These are the activations of a small neural network, seen along a few directions. Each row is one input.
In each table, some parts of the input vary, and every possible input appears once, in random order.
Descriptions start from the smaller parts, as in this example, which fits no table here: one of 3 separate values, together with either a single point or one of 11 places around a ring or (one of 4 places along a line, together with one of 5 places around a ring).
Shared parts are said once, and a part with two or three values counts as separate values.

Other details of the inputs vary at random and push rows far along two fixed directions, the same in every table; ignore that.

Table:
x1: [-19 -34 -69  -2  21   3  10  14  -4  40  46 -10]
x2: [-15   8  80 -21  -3 -19 -29  -7  44  -1  15  40]
x3: [ 17 -52 -31  25   8  24  17   6 -14  36  47 -34]
x4: [  3  55  73  -5 -34 -25 -35 -29  14 -33 -62  47]
x5: [ -8  54  67 -36 -51 -10 -22  -8  27 -45 -59  34]
x6: [ -9  64  72 -26 -27 -18 -17  -3  17 -50 -67  31]
x7: [  3 -51 -60   0  45  -7  31   1 -11  30  34  -6]
x8: [-39 -27  86  -1  68 -48  -8  11  77  12  90  20]
x9: [  3   8 -75  -5 -23  11   7  -4 -37   7 -37  -1]
x10: [  7 -41 -34  23  30  18  34  24 -11  17  42 -53]
x11: [-16  23  81  -8  22 -38 -18  -2  41 -15   8  31]
x12: [-34 -29  85  -2  64 -51  -9  13  74  11  90  20]
x13: [ -3 -45 -63  -2  38  -5  25   3  -9  32  40  -8]
x14: [  60   46  -45   35  -71   28    2  -29  -83  -24 -112  -20]
x15: [ 21   4 -42   8 -34  44  21   2 -33  -4 -37 -39]
x16: [  9 -32 -42  19  34  47 -11  24 -25 -14  73 -40]
x17: [  2 -39 -33  24  33  22  34  22  -9  18  40 -52]
x18: [-20   8  78 -18  -6 -19 -25 -10  48  -5  14  40]
x19: [-23 -30 -72  -1  13   6   4  20  -2  43  51  -9]
x20: [  43   49  -47    2  -76   52   12   -9  -65  -28 -110  -31]
x21: [-25  58  29 -47 -32 -39 -28 -22  15 -34 -65  66]
x22: [ 43   4 -36  36 -18  24   5 -14 -55  10 -40 -28]
Description of these inputs: either a single point or one of 6 places along a line or (one of 3 separate values, together with one of 5 places around a ring).
Question: Change only the place on the ring of 5 in x18. List by row number the other rows that result.
Answer: x4, x8, x15, x17

Table:
x23: [-17  -6   6 -50 -20  -8 -10 -23  28  -1  -4  57]
x24: [  9  33  68   3 -24 -14 -22 -24  13 -19 -23  17]
x25: [-50 -29 -34  -2  28 -32 -17  28  39  26  77  -1]
x26: [  2 -37  36  18  40  -9  -7  -6  28  19  73 -12]
x27: [  8   3  69  10 -23 -16  -5   5  14  10  -6  15]
x28: [-40 -10  -5 -13  28  -2 -32  15  30  44  57  14]
x29: [-10  63  62 -32 -27 -12 -12  -9  18 -51 -57  19]
x30: [ -4   9  30 -21  28 -10  -6  24  17 -23  24  10]
x31: [  12  -54 -105   27   62  -37   51   -9  -40   61   -6  -25]
x32: [ 17 -37 -58  17  15  29  31  18 -32  11  14 -76]
x33: [ 11  47 -62  -7 -51  27 -21   5 -57  15 -57   0]
x34: [ 17 -16 -52  28   3  46  48  12 -23  14  -4 -62]
x35: [ 34 -21 -39  46   2  34  20 -17 -41  14  14 -48]
x36: [-39  22 -12 -19  -7 -36 -20  23  22   6  35  29]
x37: [-34  23   9 -25 -11 -12 -51   5  21  14  -8  28]
x38: [ 20 -44 -71  23  39  35  23  26 -31   3  27 -63]
x39: [-15 -13  -9 -14  61 -81  24  -8  12  41   7  42]
x40: [ 37   9 -24  42 -31  33  17 -24 -51   4 -30 -40]
x41: [ 39 -18 -28  38 -21  20   6 -12 -42  11 -16 -52]
x42: [-17 -23  31  -4  39  -1  17  22  52  12  50 -18]
x43: [  6 -19 -90  26  46 -32  57 -23 -43  45 -28  -5]
x44: [ -4  39  65   9 -10  -8 -32 -23   3 -43 -23  45]
x45: [-17  45  18 -23  19 -83   6 -35  12  -3 -76  70]
x46: [ -9  37  59 -25 -22 -15 -11   4  39 -35 -51  11]
x47: [ 32  34 -33  -4 -38  25  22   7 -56 -24 -58 -39]
x48: [ -1 -35  40  33  27   1   9  -3  39  34  61 -14]
x49: [  8  32 -80 -12 -68   8  10 -16 -37 -32 -69  19]
x50: [  0 -10  62  21  -7  -7  -2  -2  25  16   7   7]
x51: [ 31  26 -58 -39 -77  21   6 -26 -51 -14 -85  33]
x52: [ 21  35  58   0 -16 -16 -32  -7   1 -29 -19  35]
x53: [ 12  26 -21  15 -42  40  38   5 -38 -14 -73 -32]
x54: [-10  17 -96  17 -24  11   5  12 -34  10  -5 -20]
x55: [  19   37  -12    3  -63   25   17    5  -40  -30 -110  -27]
x56: [-22  24  25 -44 -21   8 -34 -23  21   7 -27  56]
x57: [-30  -4  28  -8  47   2   0  13  20 -28  41  11]
x58: [-20  31  22 -55 -49  -9 -14 -38  21 -25 -51  76]
x59: [ 32  16 -44  -2 -16  26  23   9 -51 -20 -31 -41]
x60: [-23 -26  14   0  64   6   9  20  34  -4  70 -10]
x61: [-16 -20  43 -13  18  -8  21  36  30  15  34  -7]
x62: [-28  40   8 -45 -58 -42 -29 -16  27 -52 -57  67]
x63: [-45 -46 -32 -15  24 -22  16   6  43  15  81  24]
x64: [  5  44  69  -1 -28 -21 -50 -21   3 -57 -54  46]
x65: [ 13  22  56   6 -11 -17 -40 -14  14 -33 -25  27]
x66: [  0  -5  67  16 -21 -16 -13  -3  24   5 -16   8]
x67: [-26 -42  32   1  42   2  26  32  43  25  59 -22]
x68: [-24 -56  -5 -31  33   4 -28   5  37  50  58  14]
x69: [ 39 -48 -53  47  26  31  14  13 -59  21  49 -41]
x70: [ 22 -34 -71  26  41  44  32  23 -33   5  33 -58]
x71: [ 39 -10 -45  48  -1  37   3  -8 -60  -7  -7 -29]
x72: [-50  72  10 -21 -41 -32 -31  -5  23 -30 -32  53]
x73: [ 20  22 -44   6 -16  29   1   5 -55 -49 -63 -25]
x74: [-22 -56 -12 -41  12 -12  -6  -9  38  23  44  31]
x75: [-26 -28  20  -7  56   0  17  12  36   2  72 -21]
x76: [ -8 -30  27 -10  38  -7  21  35  41  22  62 -20]
x77: [ 25 -44 -31  62  -4  41  39   2 -34  45  15 -54]
x78: [ -1 -32  31  30  48   1  -8  -2  25  13  71   1]
x79: [-25   8  42 -14  19  -4  10   4  30 -14  22  -8]
x80: [-15 -41  -3 -39  27   4 -19  11  24  53  61  24]
x81: [ 19  12  59   8 -20 -14 -10  -4  20   5  -4  11]
x82: [ 53  10 -27  27 -32  21   7 -13 -59  -3 -28 -32]
x83: [ -6  16 -77  13 -20  41  -5   0 -44  33 -17 -19]
x84: [  9 -11  53  17  -6 -14 -14  -6  34   9   4  -2]
x85: [  5 -39  37  29  29  -2   5   2  40  36  62 -16]
x86: [-23 -36   1 -33  28  10 -23  -1  34  45  50  25]
x87: [ -9  52  58 -37 -23 -21 -25 -10  22 -62 -59  19]
x88: [  4 -26  42  11  20 -18 -19 -10  24   3  38  -7]
x89: [-17  52  52 -27   0  -8 -23  -1  11 -65 -38  38]
x90: [ 49   8 -20  29 -36  19  11  -9 -58   7 -26 -37]
x91: [ 25  15 -46   6 -10  34  23  -1 -42 -24 -36 -45]
x92: [ 50   9 -37  43 -16  35   1 -12 -52  -9 -31 -25]
x93: [-23  25  -1 -45 -41 -39 -11  -2  20 -29 -13  62]
x94: [-16  -9  27 -20  44 -10  -4  29  12 -21  49  10]
Question: Describe the family of inputs behind these rows.
Answer: one of 4 places along a line, together with either a single point or one of 5 places around a ring or (one of 2 separate values, together with one of 6 places along a line)
Question: The inputs of x81 and x48 match in every part but the place on the line of 4. If x47 is changed in the same way as x81 into x48, which row does it become?
Answer: x79
Question: The inputs of x80 and x68 match in every part but the place on the line of 4. If x27 is changed in the same way as x80 into x68, which row does it become?
Answer: x66
Question: A walk changes only the place on the line of 4. It starts at x53 and steps to x67. List the rest of the walk in order.
Answer: x55, x61
Question: A walk changes only the place on the line of 4. It starts at x93 and steps to x62. List the rest of the walk in order.
Answer: x49, x63
Question: Change only the choice among 2 separate values in x30. List by row number the other rows that result.
Answer: x52
Question: Change only the choice among 2 separate values in x71. List by row number the other rows that result.
Answer: x89

Table:
x95: [ 21 -20 -52  19  -6  43  28  14 -33   6   0 -56]
x96: [  26   56    4    1  -54   12   11  -12  -34  -43 -100   -6]
x97: [-23 -34  22  -1  49  -1  -4  22  36   7  80 -13]
x98: [ 27 -22 -53  30 -16  35  12   3 -39  24   3 -41]
x99: [-32  29  42 -43 -21 -39 -35 -13  38 -11 -18  68]
x100: [-22 -36  22  -4  38   4  -9  19  36  19  84  -8]
x101: [-16  39  66 -27 -14 -10 -42  -4  29 -40  -8  43]
x102: [ 24 -14 -50  31   6  26  33  12 -39   6  -5 -54]
x103: [ 20  53   0 -14 -72  35  -8  -9 -31 -37 -85   0]
x104: [-34  42  44 -44  -1 -47 -15  -5  39 -32 -26  54]
x105: [-36  42  44 -41  -1 -45 -14  -4  38 -31 -25  57]
x106: [ 36 -19 -51  39  13  18  26  -3 -50  14  -9 -39]
x107: [ 21  54  -2 -10 -71  32 -10 -10 -32 -35 -87   0]
x108: [  38   57   -2   14  -42    1   -5  -27  -50  -40 -102   10]
x109: [-28 -43  -1 -11  57 -39  10   6  33  39  61  16]
x110: [  17   56  -34  -13  -46  -12    4  -26  -41  -21 -104   25]
x111: [ -5  30  71  -8  -5 -35 -33 -22  26 -22 -20  50]
x112: [-12 -45  30  14  43 -19   0   5  36  38  69  -3]
x113: [-10 -40  31  13  57 -24   8   6  32  29  66  -6]
x114: [ 18 -17 -54  23  -4  43  26  16 -35   5   1 -54]
x115: [ 31 -22 -57  32 -10  35   8  -1 -47  16   5 -35]
x116: [ 34  55  -8   7 -66  18 -22 -25 -48 -38 -89  14]
x117: [-14 -50  30  -2  27  -1  -1  11  41  34  77  -4]
x118: [-30 -44  -5  -8  45 -31   3   0  37  45  67  24]
x119: [-10 -51  34   6  38 -12   7   3  39  38  67  -4]
x120: [-16 -45  27   5  30  -5  -5  13  39  35  77  -3]
x121: [ 21 -14 -58  24  -1  41  22  11 -41   1   3 -53]
x122: [ 20 -22 -51  16  -7  46  30  14 -32   5   2 -55]
x123: [-12  31  69 -18 -23 -22 -35 -13  32 -19 -13  43]
x124: [-20  41  67 -28 -18  -9 -39  -2  32 -35 -10  39]
x125: [-16  34  80 -26  -9 -26  -7  -2  40 -36 -26  29]
x126: [ 26  63 -10  -1 -54  24 -13 -13 -46 -60 -90   1]
x127: [ 23 -16 -49  30   4  28  37  12 -37   8  -5 -53]
x128: [-13 -48  29   1  28  -4  -3  11  41  36  75  -5]
x129: [ 32 -23 -51  38  -2  23  20  -9 -44  26  -4 -37]
x130: [-29  28  46 -35 -11 -50 -26 -22  35  -5 -26  69]
x131: [ 34 -23 -53  40   2  23  17  -9 -48  21  -3 -33]
x132: [-15  43  73 -18  -2 -31 -20  -4  31 -42 -22  34]
x133: [  3 -21 -91   2   2  26  24  14 -38  11   0 -34]
x134: [ -9  36  79 -11  -4 -39 -19 -12  33 -20 -31  38]
x135: [ -7  30  82 -16  -6 -36 -13 -13  37 -18 -33  37]
x136: [ 11  53 -41 -16 -69   7 -13 -22 -38 -20 -92  32]
x137: [-11  28  77 -11 -16 -31 -23 -17  36 -11 -25  43]
x138: [-20 -37  21  -3  42   5 -13  19  32  13  85  -4]
x139: [-39  35  40 -52 -18 -27 -35  -1  39 -23 -15  60]
x140: [-14 -42  24   7  36  -7 -13  10  33  28  81   0]
x141: [ 12 -24 -90   7 -11  21  15  -1 -36  31   4 -19]
x142: [  2 -18 -93   4   3  29  25  14 -36  11   3 -32]
x143: [-18  41  67 -25  -8 -16 -30  -2  31 -48 -15  36]
x144: [  5 -18 -93   2   3  28  24  13 -36  10   2 -35]
x145: [ 28 -13 -54  32  11  26  29   7 -47  -3  -3 -47]
x146: [ 15 -24 -86  14  -1  10  23 -10 -40  37  -6 -17]
x147: [-10  33  80 -12  -5 -37 -15 -11  35 -19 -31  38]
x148: [ 34 -18 -51  39  10  19  26  -2 -48  17  -9 -42]
x149: [  5 -20 -93  -1  -5  33  15  11 -35  20   9 -28]
x150: [-18 -35  28   7  55 -17  11  17  34  12  72 -14]
x151: [ -9 -47  36   6  50 -18  16   9  38  32  62  -9]
x152: [   8   59  -36  -18  -49   -5    6  -14  -42  -39 -103   16]
x153: [-10 -50  33   9  40 -15   5   3  40  40  66  -4]
x154: [-39  38  37 -50 -18 -24 -34  -1  41 -24 -14  62]
x155: [-11 -43  27  15  47 -18  -4   2  31  33  72   1]
x156: [-24 -35  25  -1  45  -2   1  25  40  12  76 -17]
x157: [ 20 -15 -57  21 -13  47  13  13 -40  13   5 -48]
x158: [ 18  58  -4  -7 -70  32 -12  -8 -35 -37 -86   1]
x159: [ 30 -13 -55  33  13  25  26   6 -49  -5  -2 -46]
x160: [-29 -41  -3  -9  57 -36  11   6  35  39  63  18]
Question: The inputs of x98 and x156 match in every part but one. If x115 is changed in the same way as x98 into x156, which row does it become?
Answer: x143
Question: The inputs of x123 and x100 match in every part but one. If x128 is changed in the same way as x123 into x100, which row does it become?
Answer: x107
Question: Describe the family of inputs behind these rows.
Answer: one of 6 places around a ring, together with either one of 3 separate values or one of 8 places along a line
Question: Change only the choice among 3 separate values in x130. List by row number the other rows that result.
Answer: x118, x146
Question: Change only the place on the ring of 6 in x146. List by row number the other rows that result.
Answer: x104, x110, x141, x144, x149
Question: List by row number the other rows that have the place on the ring of 6 in common with x109.
Answer: x106, x108, x110, x113, x134, x135, x147, x148, x151, x160
Question: Change only the choice among 3 separate values in x99. List by row number the other rows that result.
Answer: x136, x141

Table:
x161: [  4 -41 -56  30  57  -3  33   4 -16  40  38 -31]
x162: [-36  -8  64 -22   6 -48 -22 -20  66  16  30  60]
x163: [ 22  72  92  -8 -60  -8 -39 -40   0 -59 -99  47]
x164: [-36   2  68 -35  36 -51 -13   8  53   1  24  42]
x165: [-10 -36 -61  21  39  22  22  24 -13   3  61 -42]
x166: [ 58  26 -23  37 -60  40  -6 -22 -64 -27 -88 -34]
x167: [-53  12  68 -40  30 -22 -19  16  63 -19  34  28]
x168: [  -6   87   47  -16  -41  -48  -21  -37    1  -58 -102   66]
x169: [  7 -54 -55   0  15  28  15  17  -6  45  54 -35]
x170: [-44  10  60 -30  25 -14 -42  10  58 -16  47  42]
x171: [ -6  -4 105  -8  21 -12 -20  -8  50  -9  41  33]
x172: [ -3  85  48 -36 -63 -26 -50 -25   2 -65 -78  68]
x173: [  0  83  52 -34 -53 -29 -49 -25  -2 -47 -95  74]
x174: [ 10 -52 -62  25  30   5   9   8 -25  36  61 -18]
x175: [-36  28  98  12   9 -43 -21  23  63   7  34   8]
x176: [ 31  30 -54   9 -62  24   8 -31 -51   9 -97   1]
x177: [ 34  27 -56   3 -76  20   5 -20 -58  -9 -87   5]
x178: [ 56  32 -19  29 -64  46  -3 -14 -65 -29 -81 -37]
x179: [  6 -49 -61  36  34   2  13  -9 -20  43  54 -16]
x180: [-40   4  67 -23  41 -54  -8  -8  58  10  19  42]
x181: [ 31  31 -57   4 -59   9  27 -12 -57 -20 -94  -8]
x182: [-32  -8  69 -40   9 -38 -28   1  63  15  29  57]
x183: [  28   36  -53    9  -47   13   29  -23  -50   -3 -107  -11]
x184: [ 26 -56 -18  47  41  17  25  12 -11  18  42 -65]
x185: [ 27  33 -57  15 -55   6  31 -28 -52 -11 -99  -7]
x186: [-12 -48 -57   9  20  29  35  25   0  16  55 -46]
x187: [-13   4 107 -13  29 -20  -5   8  53 -23  36  16]
x188: [ 30 -52 -12  34  25  44  22  12 -20  27  62 -51]
x189: [-51   7  68 -44  18 -18 -13  18  74 -16  31  30]
x190: [-10 -34 -58  15  47  29  21  28 -11  12  54 -46]
x191: [-35   2  66 -43  17 -30 -37   4  56   2  41  43]
x192: [  3 -49 -54  -1  29  17  34  25  -4  34  45 -45]
x193: [ 20  39 -54  -7 -72  56   0  -6 -48 -22 -83 -14]
x194: [  7 -47 -58  30  42   9  12  -4 -18  52  47 -20]
x195: [-37   0  62 -41  13 -45  -9   8  66 -14  36  38]
x196: [  4 -40 -62  17  40   3  24  19 -19  14  59 -37]
x197: [ -2  87  50 -41 -56 -19 -52 -21   3 -57 -86  64]
x198: [ 18  45 -53  -3 -61  53  -7  -8 -58 -26 -81 -16]
x199: [  7 -43 -56  19  52   0  27  20 -21  32  43 -31]
x200: [  4 -55 -52   8  34   6  39  21  -8  44  37 -35]
x201: [ -6 -42 -62  21  25  34   5  17 -15  14  69 -32]
x202: [-36  -2  66 -23  25 -43 -29 -16  56  21  27  53]
x203: [ 57  37 -15  28 -42  42  30 -17 -67 -36 -89 -32]
x204: [ 33  34 -52   1 -57  24  -3 -16 -68  -4 -90  -1]
x205: [  1 -43 -53   4  40  14  27  23 -16  31  48 -47]
x206: [ -7 -53 -59  10   7  40  17  18  -3  27  63 -35]
x207: [  5 -38 -59  11  48  10  22  23 -17  22  52 -42]
x208: [-33   4  59 -21  37 -61 -16   4  49 -16  35  51]
x209: [ 24 -51 -15  39  36  23  28  21 -13  15  50 -69]
x210: [ 33  32 -58  -5 -79  31   2 -16 -55 -20 -78  -6]
x211: [-11  -5 104  -2  37 -34 -10  -7  55 -18  25  21]
x212: [-33  23  99  12  -4 -32 -40  16  62  18  46  19]
Question: Describe the family of inputs behind these rows.
Answer: one of 2 separate values, together with either a single point or one of 5 places around a ring or (one of 4 places along a line, together with one of 5 places along a line)
Question: The inputs of x207 and x197 match in every part but the choice among 2 separate values. If x183 is changed in the same way as x207 into x197, which row does it become?
Answer: x176
Question: A walk changes only the place on the line of 4. It starts at x162 and steps to x177. List the rest of the walk in order.
Answer: x210, x206
